A small network was trained on invented records. Each row is its activation on one of them, seen along a few directions.
Here are examples, each followed by its value of one field, TIZ.
Other fields move the rows too, some of them a lot.
In the rows, zero is written as 500.
Random noise pushes rows far along 4 fixed directions. That doesn't count. These rows show it; they differ only by the noise:
[663 735 472 657 571 580 420 542 548 517 602 451 429 510 428 221 460 434
 633 337 464]
[491 616 333 541 357 495 603 383 350 436 505 445 342 506 262 651 702 550
 375 490 695]
[666 709 526 833 647 553 485 603 678 573 493 388 379 408 462 376 430 502
 557 347 629]
[511 553 480 676 516 510 655 519 525 485 378 384 350 406 354 724 606 521
 368 498 827]
[481 419 642 403 546 646 573 580 558 431 504 428 576 476 451 401 453 244
 588 564 545]
[458 540 401 486 346 547 581 393 422 443 572 438 434 498 307 549 617 475
 443 545 587]

[566 631 393 779 547 418 525 570 604 548 345 416 352 464 466 642 528 665
 453 420 760]
rezoz
[545 521 566 347 573 541 460 562 422 461 521 534 563 547 553 373 458 379
 577 467 408]
rif
[415 309 707 533 564 494 637 572 629 510 340 488 529 374 557 800 465 482
 294 651 703]
silub
[618 596 469 453 710 457 414 643 375 489 300 549 477 609 596 431 512 508
 697 296 530]
kug
[599 689 256 765 594 327 327 481 461 662 425 546 394 539 608 448 501 859
 641 216 431]
depu
[521 525 442 811 556 504 642 531 657 536 343 319 359 333 420 714 526 560
 410 502 839]
suz
[506 480 647 482 551 472 430 506 537 539 548 624 551 479 629 506 410 559
 407 508 356]
zale
[635 618 577 628 585 561 416 563 598 572 574 507 515 453 566 340 380 488
 559 414 414]
fip
[653 658 524 413 628 560 430 565 369 426 550 578 484 600 471 273 529 357
 595 356 437]
zuza

Here are new rows. What is TIZ for each?
[498 582 431 722 401 413 575 402 518 547 474 508 317 430 370 806 620 712
 207 507 700]
silub
[531 541 477 673 513 556 424 540 734 608 587 381 551 442 539 303 335 496
 693 489 407]
kug
[544 516 468 266 530 525 486 505 274 376 436 564 527 588 456 453 596 363
 537 444 503]
suz
[410 391 523 679 411 538 625 450 687 564 543 376 489 355 440 658 477 540
 393 647 625]
zuza
[528 456 511 446 652 495 418 593 478 526 401 524 584 550 611 361 447 460
 714 403 418]
depu
[681 723 316 879 578 475 387 550 670 615 473 351 363 456 488 286 431 599
 691 268 540]
suz
[392 422 466 512 379 424 509 403 527 570 562 504 509 433 539 667 490 673
 386 606 451]
rif
[592 564 658 799 624 591 500 619 844 578 531 383 470 371 507 360 317 386
 523 473 575]
silub
[562 607 511 388 508 437 421 449 304 451 512 675 453 603 512 511 591 553
 394 400 398]
zale
